Each row has a name. Each question is about the rows just above it.

Columns, left to right: Y T L W K
tolad: [ 77 109 144 145 127]
zonu: [154 117 170 174 131]
foruv: [178 152 144 145 127]
sano: [ 77 109 150 153 173]
Which column holds this, read top down? [144 170]  L
[174 145 153] is in which column, read top down?  W
Which column holds [145 153] top down?  W
Which column holds this, read top down? [127 131 127]  K

Columns, left to right: R Q F M Z
Kulel: [156 110 121 150  80]
loso: [132  93 142 136  95]
Livup: [145  73 162 156  84]
rad: [150 115 120 125  87]
Which column holds [132 145] top down?  R
[132 145 150] is in which column, read top down?  R
Which column holds this, read top down? [156 132]  R
Which column holds this, read top down? [121 142 162]  F

Columns, left to right: J V N X P D E B U
Purok: [ 98 102 133 120 126 117  88 149 118]
kul: [ 96 140  81 117 120 110 123 156 121]
govus: [142 102 137 156  95 140 132 142 146]
Lusug: [147 142 102 133 113 141 102 113 130]
rel: [124 126 110 156 124 134  97 113 110]
Pelob: [128 102 107 137 112 109 119 168 121]
Velo: [102 131 102  98 119 138  85 127  98]
fuv: [ 84 118 124  92 136 119 112 110 111]
didak: [137 129 105 116 117 129  76 118 128]
Which column holds [132 102  97] top down?  E
[146 130 110 121] is in which column, read top down?  U

Columns, left to right: biza zon Rudu goli Mizu zevof Retu
roki: [123 126 129 130 126 126 134]
Rasu: [124 126 130 135 124 137 127]
sud: [123 126 129 130 126 126 154]
dud: [128 129 131 129 132 128 133]
sulo: [137 126 107 104 138 106 111]
Mudo: [107 110 151 117 169 144 124]
vezi: [132 123 129 124 127 129 128]
nosip: [128 129 131 129 124 125 122]
[129 130] is in which column, read top down?  Rudu
Which column holds this, read top down? [126 137 126 128 106 144 129]  zevof
Whose row is [124 126 130 135 124 137 127]?  Rasu
Which column holds [129 130 129] top down?  Rudu

Columns, left to right: sonu Buvur vefa piva tova Ralip
Fozev: [131 126 102  86 148 179]
nema: [144 118 102 110 117  98]
gef: [143  91  88 114 130 141]
lezem: [143 132 167 150 146  95]
boma: [115 147 160 124 134 104]
sifaz: [147 108  81 109 129 152]
fosa: [127 155  96 102 102  96]
nov: [143 139 144 119 138 141]
bina: [144 134  74 111 103 107]
[144 143] is in which column, read top down?  sonu
Which column holds this, read top down? [ 88 167 160  81  96]  vefa
[139 134] is in which column, read top down?  Buvur
[115 147] is in which column, read top down?  sonu
Which column holds this, read top down? [146 134 129]  tova

Columns, left to right: G H A S C
Tek: [115 129 136 118 123]
digi: [ 88 114 119 130 130]
Labo: [115 159 119 106 123]
nudi: [111 159 123 106 123]
Which column holds this, read top down? [114 159]  H
Which column holds [130 123] top down?  C
Which column holds this, read top down? [ 88 115 111]  G
[119 119 123] is in which column, read top down?  A
[159 159] is in which column, read top down?  H
Which column holds this, read top down? [115  88 115]  G

Columns, left to right: lut met ludus Resu gibog zimeb
kozit: [152 141 158 111 155 143]
sevod: [111 133  99 129 133 139]
vom: [141 117 126  91 148 129]
suta: [155 113 147  79 105 143]
Vil: [119 104 127  93 105 140]
Rigo: [120 124 109  97 108 125]
Zez: [120 124 109 100  91 133]
niz: [125 125 121 158  99 117]
Which column holds [129 143] top down?  zimeb
Which column holds [127 109 109 121] top down?  ludus
Which column holds this, read top down? [ 91  79  93  97 100 158]  Resu
Which column holds this, read top down? [126 147 127 109 109]  ludus

Columns, left to right: dum nub Fufub ful tibe zoged Ruk ziz Fos Paku
Koro: [131 100 124 140 108 114 123 115 155 176]
fad: [102 130 105 116 155 164 159 133 102  97]
Veta: [124 177 171 145 117 149 122 130 120  93]
Which column holds [97 93] top down?  Paku
Which column holds [140 116] top down?  ful
[102 124] is in which column, read top down?  dum

Columns, left to right: tupu tirov getir kavet lasod muvuk rokan
bele: [108  96 170 154 111 147 106]
lebap: [ 98 116 167 171 160 148  73]
nel: [142  98 149 120 140 100  99]
Which column holds [170 167] top down?  getir
Which column holds this, read top down? [111 160]  lasod
Which column holds [148 100] top down?  muvuk

Columns, left to right: folal pepu Lapo daku guvol
rafo: [166 132 127 136 105]
fomag: [137 157 101 144  95]
lupak: [170 110 118 134 127]
vem: [121 123  95 118 171]
Loto: [130 135 171 151 110]
Tup: [148 156 107 153 103]
[134 118 151] is in which column, read top down?  daku
Which column holds [151 153] top down?  daku
Which column holds [144 134] top down?  daku

Columns, left to right: timal sati gupa fim sosap Mafe gosof femav bepa bem
vekuv: [149 131 113 139 143 134 159  95 119 128]
buku: [141 145 104 109 152 118 138 106 114 114]
Moleb: [105 137 114  97 130  97 121 138 142 126]
dobid: [ 79 130 140 126 129 130 108 127 117 136]
zag: [154 117 117 110 120  98 111 136 128 151]
nafug: [112 119 112 112 147 100 138 128 151 105]
vulis: [103 104 135 147 128 144 152 108 133 146]
teno: [124 100 138 155 151 120 111 121 122 107]
domi: [112 119 112 112 147 100 138 128 145 138]
der: [121 103 135 151 155 118 114 120 124 100]
[142 117] is in which column, read top down?  bepa
[152 111 138 114] is in which column, read top down?  gosof
[128 120] is in which column, read top down?  femav

Columns, left to right: kazab migo Bup zakar nager Sapo dev kuzof
guse: [121 130  98 103 134 162 139 158]
temo: [130  94 136 115 118 113 134 119]
nini: [142  89 115 118 115 124 127 127]
potem: [142 125  92  92 144 141 144 150]
Virip: [154 107 109 132 108 142 113 157]
zed: [179 139 141 152 114  93 141 101]
Soga: [116 154 129 141 110 125 123 112]
geda: [161 142 113 122 102 117 124  99]
Tizus: [140 112 111 113 107  90 158 109]
tak: [103 132 131 140 120 119 106 108]
Which column holds [109 141] top down?  Bup
[119 127] is in which column, read top down?  kuzof
Which column holds [118 115 144 108 114 110 102 107 120] top down?  nager

Columns, left to right: ziza gamom ridon nurid goba pemo Vuri
nipem: [132 115 130 109 143 155  76]
gid: [133 100 148 130 103 150 130]
naka: [133 100 148 130 103 150 153]
daf: [133 100 148  91 134 121 122]
[153 122] is in which column, read top down?  Vuri
Which column holds [130  91] top down?  nurid
Whose row is [133 100 148 130 103 150 153]?  naka
[109 130 130] is in which column, read top down?  nurid
Which column holds [130 130  91] top down?  nurid
Whose row is [133 100 148 130 103 150 130]?  gid

Columns, left to right: vogo Rele ponik vunub purug zin davoz
fipo: [ 98 131 134 162 157 163 153]
vugiv: [133 139 133 138 145 126 133]
busil: [ 98 131 134 134 157 163 153]
rugam: [160 149 127 156 120 109 113]
Which column holds [139 131] top down?  Rele
Which column holds this, read top down? [126 163]  zin

Columns, left to right: Leso lage Pite vidi tig faro Nulub nosod nole
rida: [140 141 132 114 124 144 126 130 106]
sopok: [131 124 114 114 128 154 124 137 101]
dipe: [131 124 114 114 128 154 124 148  98]
vani: [133 114 121 114 107 101  94 131 107]
Which column holds this, read top down? [140 131]  Leso
Which column holds this, read top down? [101  98]  nole
Which column holds this, read top down? [131 133]  Leso
Which column holds this, read top down? [124 128 128]  tig
Which column holds [106 101] top down?  nole

Columns, left to right: vena lel Fur Vud selen zorad naleb vefon
tazu: [139 115 127 142 150 102  98 143]
Tezul: [151 125 115 138 151  94  92 164]
kug: [107 129 125 114 127 126 138 102]
risov: [130 155 131  94 112 148 134 160]
Difi: [145  96 129 154 146  84  91 184]
gige: [114 158 116  87 122 128 112 127]
Domu: [109 158 143  83 113 144 133 155]
lizi: [126 127 126 137  92 155 144 114]
zomis: [143 111 139 155 149 106 115 121]
laf: [142 138 154 114 134 145 129 148]
tira: [137  97 148 137 126 106 127 111]
[127 111] is in which column, read top down?  lel
Whose row is [109 158 143  83 113 144 133 155]?  Domu
Which column holds this, read top down? [144 155 106 145 106]  zorad
[102 160] is in which column, read top down?  vefon
Which column holds [143 164 102 160] top down?  vefon
Which column holds this, read top down? [ 94 154  87  83 137 155 114 137]  Vud

Columns, left to right: fubo Bamu Resa Livif zuru mina bik Vara zut
vobel: [132 129 121 102 149 154 153 137 160]
vub: [150 124 178 144 121 160 169 129 110]
nazed: [131  82 134 117 112 163 157 127 162]
zabug: [132 126 122 103 146 154 152 135 157]
Palon: [132  80 134 117 109 163 156 127 161]
dimom: [146 121 119 115 119 114 131  90 133]
difat: [153 114 118 119 124 119 145  94 128]
Ditop: [168 101 117 127 132 132 171 102 122]
Topu: [131  72 137 121 105 165 157 124 161]
duni: [149 115 178 141 125 159 172 132 109]
sezu: [155 148 179 155 106 156 163 112 112]
Kule: [131  99 128 111 125 161 155 132 160]
[171 157 172] is in which column, read top down?  bik
[117 103 117] is in which column, read top down?  Livif
Which column holds this, read top down? [150 131]  fubo
[127  90  94] is in which column, read top down?  Vara
Which column holds this, read top down? [157 172 163]  bik
[103 117] is in which column, read top down?  Livif

Columns, left to right: Gisa sok vap pilo zib Bazu zuge disep Peri
bor: [134 146 115 133 121 137 119 114 162]
Vuk: [119 115 130 120 144 138 141 145 140]
lizu: [119 128 117 122 143 138 123 128 161]
pegod: [119 137 128 121 143 139 131 126 183]
Doso: [113 119 125 116 162 138 130 141 172]
dapef: [119 109 129 125 137 138 149 151 100]
Which column holds [131 130] top down?  zuge
Which column holds this, read top down? [128 126]  disep
[143 162] is in which column, read top down?  zib
Which column holds [120 122 121 116] top down?  pilo
Which column holds this, read top down? [162 137]  zib

Columns, left to right: ran lese bupi vob
viz: [136 145 155 151]
dep: [155 129 136 148]
fanum: [110  97 136 148]
mipu: [120 117 129 142]
fafo: [110  97 152 136]
nes: [136 145 120 151]
Which column holds [ 97 117  97 145] top down?  lese
Which column holds [151 148 148 142 136] top down?  vob
Which column holds [136 155 110 120] top down?  ran

Columns, left to right: tere Dap bovu golez ratoz Feke
leded: [116 164 147 139 134 122]
gepan: [141 116 143 180 103  93]
fisif: [135 122 126 105 135 132]
Bove: [141 116 143 180 103 137]
dolo: [115 127 111 116 139 167]
kuv: [126 126 116 123 143 164]
Leres: [126 126 116 123 164 141]
miran: [140 115 125 137 137 153]
sigo: [114 118 127 133 125 117]
Which column holds [135 103 139 143 164 137] top down?  ratoz
Which column holds [ 93 132 137] top down?  Feke
[141 135 141 115 126 126] is in which column, read top down?  tere
[115 126] is in which column, read top down?  tere
Which column holds [122 116 127 126 126 115] top down?  Dap

Columns, left to right: badiz Sem bope nadi bir Vulim Rozal
sare: [126 146 152 130 143 114 164]
Gabuz: [159 152 162 107 127 109 148]
Dofi: [102 104 131 135 125 135  90]
Manu: [121 100 112 105 164 157 112]
Duvut: [128 155 168 140 141 132 105]
zira: [ 96 145  95  91 160 105 136]
tago: [ 88 132  91 156 117 121 139]
Kof: [162 117 114 147  95 120 146]
sogog: [120  88 161 135 158 156 141]
Which column holds this, read top down? [127 125 164 141 160]  bir
Which column holds [126 159 102 121 128] top down?  badiz
Which column holds [114 109 135 157 132 105 121 120] top down?  Vulim
Which column holds this, read top down? [130 107 135 105 140  91 156 147]  nadi
[109 135 157 132] is in which column, read top down?  Vulim
Which column holds this, read top down? [168  95  91 114]  bope

Columns, left to right: barom Zab Firun tede
guvaz: [ 99 147  93 120]
vaba: [102 133  92 132]
Zir: [102 147  93 120]
gil: [130 148 133 132]
raba: [151 119 135 145]
Vun: [151 119 143 142]
[133 147] is in which column, read top down?  Zab
Which column holds this, read top down? [ 99 102 102]  barom
[ 93 133 135 143] is in which column, read top down?  Firun
Which column holds [120 132 120 132] top down?  tede
Which column holds this, read top down? [120 132 120 132 145]  tede

Columns, left to right: mig vavin Pekur fediv
Nota: [ 93 125 168 149]
puv: [116  98 131 112]
Derep: [100 110 167  95]
Which column holds this, read top down? [116 100]  mig
Which column holds this, read top down? [168 131]  Pekur
[125  98] is in which column, read top down?  vavin
Which column holds [131 167] top down?  Pekur
[149 112] is in which column, read top down?  fediv

